These are the activations of a small neural network, seen along a few directions. Each row is one input.
In each table, some parts of the input vary, and every possible input appears once, in random order.
A made-up example of a description, with smaller parts first: one of 2 separate values, together with either a single point or one of 9 places along a line or (one of 6 places along a line, together with one of 8 places around a ring).
Shared parts are said once, and a part with two or three values counts as separate values.

Other details of the inputs shift rows strongly along three fixed directions, in all tables alike. That doesn't count.

Table:
r1: [ -8 -18 -60  53 -19 -34  51 -26  -2 -11  36]
r2: [-43 -13  34  33 -18  51 -11  -1 -29  20 -51]
r3: [ -1  47  -8 -20  11  -1  41  12   9 -17  20]
r4: [  4  26  25 -24   0  -9  43 -22   7  12  32]
r5: [ -4  39  -8 -19  11  -6  26   5 -15 -23  45]
r6: [-48 -17  -8  17  10 -14   0  -6 -20   2 -14]
r7: [ -1  39  37 -29  25 -10   5   7 -11   7  -1]
r8: [-36 -26  27   3 -11  -6 -21  39  -1  16 -40]
r9: [-43 -28  32  11  10  -5 -25  27 -12  12 -34]
r10: [-51 -20   6  -2  -2 -11 -40  13 -28  24 -27]
r11: [ -4 -31 -60  37 -28 -23  58 -41   6  -3  34]
r12: [ 11 -32 -60  39 -13 -14  77 -20  14  -6  13]
r13: [ -1  42   2 -19  21 -20  28 -16 -25  -6  31]
r14: [-38 -41   6 -15  -9  21 -18  41  -2  -4 -34]
r15: [ 56  60  35   1  -4  62 -11  -4   3  -6  -2]
r16: [ -5  27  11 -48  10  24  10  19  10 -15   1]
r17: [  5  29  -8 -35  -6   9  45   5  10   3  32]
r18: [ -6  37  43 -25  12 -10  -1   8  -4   4  12]
r19: [  7 -31  15   5   2   4 -38  -4  10  24 -24]
r20: [ -4  24  -6 -34  -4   3  30 -11  -8 -18  46]
r21: [ 21 -34  20   2   6  17 -41  25  19   0 -27]
r22: [-15 -41   0  29  -8 -12  26 -19   7  11   2]
r23: [ -4  37   8 -12  21 -13  25  -8 -19 -15  46]
r24: [  9 -29   3  -9  13   4 -55 -10 -13  -2 -26]
r25: [ -3  44  20  -7  27 -11  38 -11   4  -2  23]
r26: [-22 -37   5   3  -3   1  28  13   0  17 -28]
r27: [-43 -20  25   4   0 -10 -28  20 -11  34 -38]
r28: [ -3  40  32 -27  20   3  11  23   8  -1  -4]
r29: [ 36  54  -2 -31  24   5 -39   0   4 -28  17]
r30: [-32 -37  29 -15 -20   4 -16  26   6  26 -43]
r31: [  8  45  -8 -25   6  -9  44  14  -2 -11  18]
r32: [105 -25 -18  42  19  -6 -54 -39  37  -7 -10]
r33: [106 -28 -17  42  -2   0 -52 -19  53 -11  -2]
r34: [-48 -35  -6 -22 -14  13 -33  16 -18  14 -25]
r35: [ 17 -26  15  -1  10  18 -40  15  24   2 -39]
r36: [ 83 -10 -30  50   6 -23 -74 -34  20 -19  10]
r37: [ 53  50  30 -26   3  -9 -22  11  24   3   9]
r38: [-26 -37 -23  24   7  -5  17 -29  -7  -3   2]
r39: [ -7  23  38 -36  26  13   7  -4   4   0   4]
r40: [  5 -34   9  -2  13  10 -59  -1  -8 -11 -12]
r41: [-42 -34  -2  -1 -16 -11   2 -16 -16  14  -5]
r42: [-46 -21  -8  -9  -2  -7 -31  24 -30   1 -39]
r43: [ 17 -10  12   8  -1  -5 -47  26  15  21 -34]
r44: [  3 -31  10  -6   0   4 -62  -8  -6  -5 -14]
r45: [  6 -26 -44  67  -6 -37  87 -18  11  10  10]
r46: [ -3  44   8 -40  -2   2   2  31   0   5   7]
r47: [101 -30 -12  49  19   0 -59 -31  42 -16   4]
r48: [-25 -25 -10  46 -15 -37  34 -16   3  24  -5]
r49: [-26 -35   5   3 -13   3  21  14   7  30 -17]
r50: [ 38  55   1 -36   1  -9 -41  -1   2 -15  23]
r51: [  4  40  -2 -18   6  -2  40  22   3 -19  33]
r52: [-46  -7   5  15 -28  59 -31   7 -41   0 -44]
r53: [  1  32  37 -25  16   3   9  34   3  -3   9]
r54: [  7  -1 -50  76 -38  35  76 -29  -2  -6   9]
r55: [ -2  22  18 -50  -7  16   7  22   6 -11  12]
r56: [-45 -32 -22  -2  -2   8   7  -1 -11  -8 -12]
r57: [-25 -19 -22  32 -14 -35   8 -21 -13  12   4]
r58: [ 39  54  -4 -35  10  -1 -41   3  -1  -9  26]
r59: [  3  43  -1 -22  -6  -9  38  15   5 -13  31]
r60: [ -4 -33 -50  45  -9 -22  55 -50  -2  12  39]
r61: [ 96  -3 -43  42 -15 -19 -59 -10  46 -14  -8]
r62: [-39  -5   4  36 -20  43   4 -22 -42   7 -21]
r63: [-32 -31 -11  -6 -30  -1  17  14   7  10 -19]
r64: [ -9  18  11 -47  10  19  -5  12 -13 -22  26]
r65: [  1  26 -13 -38   8   3  36 -12 -15 -16  33]
Each input here is: one of 5 places around a ring, together with either a single point or (one of 2 separate values, together with one of 6 places around a ring).
The inputs of r23 and r9 match in every part but the place on the ring of 5. If r13 is changed in the same way as r23 into r9, which row does it become?
Answer: r7
The inputs of r1 and r18 match in every part but the place on the ring of 5. If r11 is changed in the same way as r1 into r18, which row does it become?
Answer: r4
Change only the choice among 2 separate values in r48. List by row number the other rows that result.
Answer: r4
Change only the place on the ring of 6 in r20. List by row number the other rows that result.
Answer: r11, r34, r56, r64, r65
Which other rows agree with r46 in the place on the ring of 5? List them by row number.
Answer: r3, r12, r14, r16, r17, r31, r51, r54, r55, r59, r61, r63

Table:
r66: [-17 -10  30 -29   3   9 -32  52  14  -5 -35]
r67: [-27 -37 -23  33 -11 -23  35 -38 -18   6  27]
r68: [ 85  36 -12   1  -1 -10 -21   6  46 -10  19]
r69: [ 62  27 -13 -13  20  -3 -24 -42  16 -18  35]
r70: [ 82  46   4   9  14 -13 -20 -18  36  -9   9]
r71: [-39  -1  37 -25  14   6 -59  14 -33  -4 -16]
r72: [ -1  -9 -20  -7   2   0 -35  16   0 -20   6]
r73: [  6 120  14 -66  25 -11  71 -29 -19 -16  87]
r74: [ -6   2  -6  17  -3 -16 -34 -13 -20   4   5]
r75: [-18 -21 -11  37 -29  52  33 -22  -9   5 -13]
r76: [-17 -35   2  35 -10 -19  56 -20   7  26  14]
r77: [-17 -19  35 -45  -8  13 -35  47  14   8 -36]
r78: [ 27 -19   7 -10   0  -1  -5   8  19   7 -18]
r79: [-23 -20 -53  29 -11 -24  33 -14 -15   3  11]
r80: [-10 -19   0  45   3 -21  58 -10   4  11  18]
r81: [-92  65  81 -92  24   9  75  42 -31  12   9]
r82: [-25 -37  -4  23  -5 -14  45 -13  13  26  -9]
r83: [ 15   2   1  35 -10  61  -3  -8 -10 -13 -22]
r84: [ 13  18  -2  28 -22  58 -17  -5 -10   2 -22]
r85: [-16  -3  46  -4  -4  -4 -49  27  -7  27 -37]
r86: [-16 -19   4  -2  19   1 -57   1 -13 -11 -33]
r87: [-17 -33 -10  23   1 -14  46  15   5   3 -17]
r88: [-19 -12 -20  -9 -17  -4 -53  23  -5  -5 -16]
r89: [ -9 -16 -29  33 -10 -25  63   2   8  18  -4]
r90: [ 11 -13 -19 -16   3  -1 -20  -9  -2  -6   2]
r91: [ -1 -12 -18  -8  15   0 -23   6 -12  -9  -3]
r92: [ 68  21 -21 -24   0  -4 -28 -18  21 -32  38]
What do these inputs look like to the network?
Answer: one of 3 separate values, together with either a single point or (one of 2 separate values, together with one of 4 places along a line)
The inputs of r70 and r81 match in every part but the choice among 3 separate values. If r84 is changed in the same way as r70 into r81, which row does it become?
Answer: r83
A walk changes only the place on the line of 4. It starts at r66 and steps to r87. List the rest of the walk in order.
Answer: r81, r80

Table:
r93: [-52   1  32  -6   1  24 -12  30 -22  11 -39]
r94: [ 72  20  -1  28  12  17 -46  -8  17 -13 -11]
r95: [  8  45  38 -51   8  32   6   6  -2 -17  16]
r96: [-41 -11  21 -23 -15  28 -11  38 -24   8 -36]
r97: [  6  46  47 -44   3  28   9  -1 -14   4  17]
r98: [ 60  15 -18   4  12 -17 -39 -14  31  -6   1]
r99: [ 17   2 -25  32  -6   5  63 -33  18 -15  43]
r100: [-24 -50 -47  39 -13 -27  32   6   4  12  -6]
r101: [-47  -2  40  -9  -7  20 -14  27 -24   6 -32]
r102: [-36 -40 -31  57 -31  -6  42 -21   4  10  -9]
r103: [-61 -54 -27  25  -8 -27  53   0   1   9   0]
r104: [ 13  45  25 -64   7  -5  -2  24  -2  -9  28]
r105: [ -4  26 -11   9  15 -28  66  -9   2   0  40]
r106: [  4   6 -50  13   8 -12  38 -48 -14 -29  55]
r107: [-44 -25  25 -37   9   0 -15  29 -11   3 -31]
r108: [  9  42  37 -57  23   0   0   8  -7  10  15]
r109: [ -4  14 -19  -7  -7 -28  63  -3   6  -4  54]
r110: [-56  -8  22 -33  -5 -12 -26  28  -7  15 -32]
r111: [ -7  48  30 -56   8 -12   0   7   5  -2  24]
r112: [ 55  19 -26  19  18  -7 -65 -32  -9 -30  22]
r113: [ -8  53  -2 -58   9   7 -11   0 -36 -22  42]
r114: [-43  -9  33 -22  10 -10 -18  34 -20   9 -30]
r115: [-29 -61 -27  47 -12 -30  23 -12   2  24  -7]
r116: [-52 -11  27 -14   6 -14 -21  34 -13  11 -24]
r117: [ 24 -43 -24  38 -16  20 -55  14   7   3 -50]
r118: [-55 -33 -10  49 -15  -1  60   0 -23  11 -17]
r119: [ 66  16 -14   0  12 -16 -45 -12  29  -7  -5]
r120: [ 19 -51 -19  40 -26  15 -52  11   7  -1 -42]
r121: [ -2  28 -25   9  -9   8  82  -8  -2  -2  40]
r122: [ 18   1 -26  23   8 -26  62 -31  10  11  41]
r123: [ 65   4 -15  -1  23  -7 -34 -11  34 -16   9]
r124: [  9 -54  -8  46  -1 -24 -64   7  16   2 -33]
r125: [ 74  25  -3  11  -5  13 -44 -22  25 -15  -2]
r126: [ 68  14 -13   2  10 -19 -36 -16  27 -10   2]
r127: [  1 -40 -38  27  -8  -6 -90 -21 -13 -10 -35]
r128: [ -7   4 -15  -5   4 -25  79 -19   8 -10  48]
r129: [-49  -1  27 -21 -12  22  -8  21 -21  12 -43]
r130: [ 22  24 -29  28  -7   1  56 -30  10  -2  20]
r131: [ 54   8 -22   6  14   1 -61 -42 -11 -16  23]
r132: [  4  38  21 -59  10  -5   9  26  -8  -5  20]
r133: [  6  46  44 -38   3  27   8  -3  -7   4  26]
r134: [-51   4  21 -18  -9  23  -9  20 -14  14 -41]
r135: [ 25   6 -16  34  -5   5  68 -37  -1   5  32]
r136: [  6  49  25 -46  -3  28  -6  24  -5  -6  15]
r137: [-13   5 -20  -5  11 -20  78 -12   5  -4  34]
r138: [ 66   9  -1  23   1  18 -35 -24  19   0   7]
r139: [-52  -6  38  -3  -8  19 -16  27 -18   7 -27]
r140: [-54 -18  14 -33  -8  -8 -17  44 -13  13 -21]
r141: [-48   3  36  -8  -3  20 -20  30 -19   8 -30]
r142: [ 67   4   6   1  12 -12 -47 -18  26  -2  19]
r143: [ 68  19  -3   9  24 -16 -43  -3  21 -11   3]
r144: [-37 -54 -26  56 -11 -39  38  -5  -3   8  -7]
r145: [-11  32 -13  10 -13   0  68 -22   3   1  32]
r146: [  1  49  27 -45  -6  25  11  18  -5  -8  28]
r147: [-41 -15   7 -31  -2  -6 -10  40 -14  13 -26]
r148: [ 25   2 -27  29  -1   8  66 -31  10 -15  29]
r149: [ 10  35  43 -57  14  -3  -8   6  -6   5  20]
r150: [-40  -3  38 -23  -2  32 -10  19 -26  23 -37]
r151: [ 20 -53 -19  42  -4  23 -50   0  15  -3 -53]
r152: [ -3  44  31 -45   9  30  11   8   0 -12  18]
r153: [ 71  -4  -4   8  15 -12 -36 -19  19   0   6]
r154: [  4 -66 -13  26  -2 -13 -60   5  24  -3 -33]
r155: [ 21 -50 -10  49  -7  21 -54  -8   8  16 -49]
r156: [-36 -55 -37  46 -23 -39  37 -15   5  12 -12]
r157: [-55 -36 -20  30 -10  13  59  -3  -7   7 -12]
What do these inputs look like to the network?
Answer: one of 5 separate values, together with either a single point or (one of 2 separate values, together with one of 6 places around a ring)
The inputs of r155 and r157 match in every part but the choice among 5 separate values. If r97 is changed in the same way as r155 into r157, which row does it become?
Answer: r95
Which other rows agree with r121 in the choice among 5 separate values? List them by row number.
Answer: r96, r100, r104, r109, r113, r117, r120, r132, r136, r140, r146, r147
Change only the choice among 5 separate values in r122. List by row number the other rows that result.
Answer: r98, r100, r105, r123
Which other rows agree with r114 in the choice among 5 separate values? List them by row number.
Answer: r93, r94, r101, r105, r112, r116, r118, r124, r139, r141, r143, r144

Table:
r158: [ 50  -4   5  47  -2  23 -49 -18   9   6 -26]
r159: [-57  22  52 -79   9   9  21  48  -8   9  -4]
r160: [ 16 -31  -5  25  10 -33 -57  -6   8  12 -22]
r161: [-21  27  81 -95  13  47 -78  66  -4   5 -54]
r162: [ 28 -35  12  35   2   5 -40  -4  16  10 -35]
r163: [ 32  56  -1 -20   2  39   8 -36 -16 -23  46]
r164: [-19   3 -33  26 -28  17  87  -2  -3  -3  18]
r165: [-12 -24  -7 -15  -1 -26  16  15  18   9   0]
r166: [ 49  36 -27  -2  10 -37   1 -18  16 -15  43]
r167: [ 42  -4 -19  32  -1   4 -54  -6  11 -12 -22]
r168: [  3  19   9 -41  16  10 -49  -8 -19 -20  17]
r169: [-29  -1  48  -6  -8  31   9  12 -10  21 -28]
r170: [-24 -15 -22  11  -4  13   6 -25 -26 -10   7]
r171: [ 57  28 -29  -5   6 -11  14  -2  26 -23  39]
r172: [-14 -44  -4  43   4 -20 -30  -3  -2  15 -29]
r173: [ 14  57   7  -8  -6  25  21  -6  -7 -10  21]
r174: [-60 -10 -20  16  -9 -26  55   4 -19   4  10]
r175: [ 68  30  -5   8  -4  28  30 -15  33 -10  24]
r176: [-52 -64 -42  21 -10 -27 -10 -19 -24   2  -6]
r177: [-40   2  12 -14   5 -41  80  -7  -3  19  35]
r178: [ 21 -23   3  41   6   3 -47 -10   2   8 -35]
r179: [ 46  43  29 -23  24 -12  21 -13  18  -3  40]
r180: [-37 -60 -43  21 -19 -33   8  20   5   7 -21]
r181: [-62  -8   1 -19 -15  13  38  35 -18   3 -18]
The inputs of r168 and r170 match in every part but one. If r171 is changed in the same way as r168 into r170, which row does it become?
Answer: r181
What do these inputs look like to the network?
Answer: one of 4 places along a line, together with either a single point or one of 5 places around a ring
Change only the place on the ring of 5 in r178. List by row number the other rows that result.
Answer: r161, r162, r167, r181
Which other rows agree with r169 in the place on the line of 4? List them by row number.
Answer: r158, r163, r164, r173, r175
Which other rows agree with r166 in the place on the line of 4? List them by row number.
Answer: r160, r165, r176, r177, r180

Table:
r182: [ 89  57  24 -17  21  21 -43  -2  25 -15   8]
r183: [-63  86  27 -68  10 -17 112  -5 -38   1  80]
r184: [  7 -26 -33  49 -21   3  33  -7  12   6 -11]
r185: [-20 -36   1   7 -13  -4   4  24  11  13 -25]
r186: [  5 -24 -35  44 -20  19  15 -24  -3  -5   1]
r187: [-34 -14   1  -8  -1  -3 -32  15 -15  -3 -19]
r188: [  8 -39 -20  47  -3 -22  35  -7  21  10  -1]
r189: [-63 -35  11 -35  -7  -2 -37  36 -20  11 -41]
r190: [ 28 -29 -57  84 -16  -8  50 -60   8  -1  29]
r191: [ 36 -41 -46  76 -10 -40  61 -36  35  10  24]
r192: [ 68  38   6  -9  10  34 -49 -20   9 -25  11]
r193: [-52 -13  43 -27  -6  30 -43  46 -15  14 -65]
r194: [-35 -31 -10  16  -2 -13 -18   7 -18   2 -19]
r195: [ 98  36 -17  -5  28 -17 -32 -29  29 -24  42]
r196: [-35 -39 -14   3  -1 -15 -13   8  -6   4 -20]
r197: [ 33  37  44 -71  25   2 -91  17   2  -5  -8]
r198: [-75 -34   8 -20 -15   3 -37  36 -30   8 -43]
r199: [-58  87  35 -62   9  21 124 -11 -44  -5  73]
r200: [-22 -22   8  22 -12   2   1   8  -2  19 -32]
r201: [ 86  43  23 -28  22   6 -41   4  39 -16  16]
The inputs of r191 and r201 match in every part but one. If r200 is changed in the same way as r191 into r201, which row does it become?
Answer: r193
What do these inputs look like to the network?
Answer: one of 4 places along a line, together with one of 5 places around a ring
Change only the place on the ring of 5 in r195. List by row number the other rows that result.
Answer: r182, r188, r194, r199
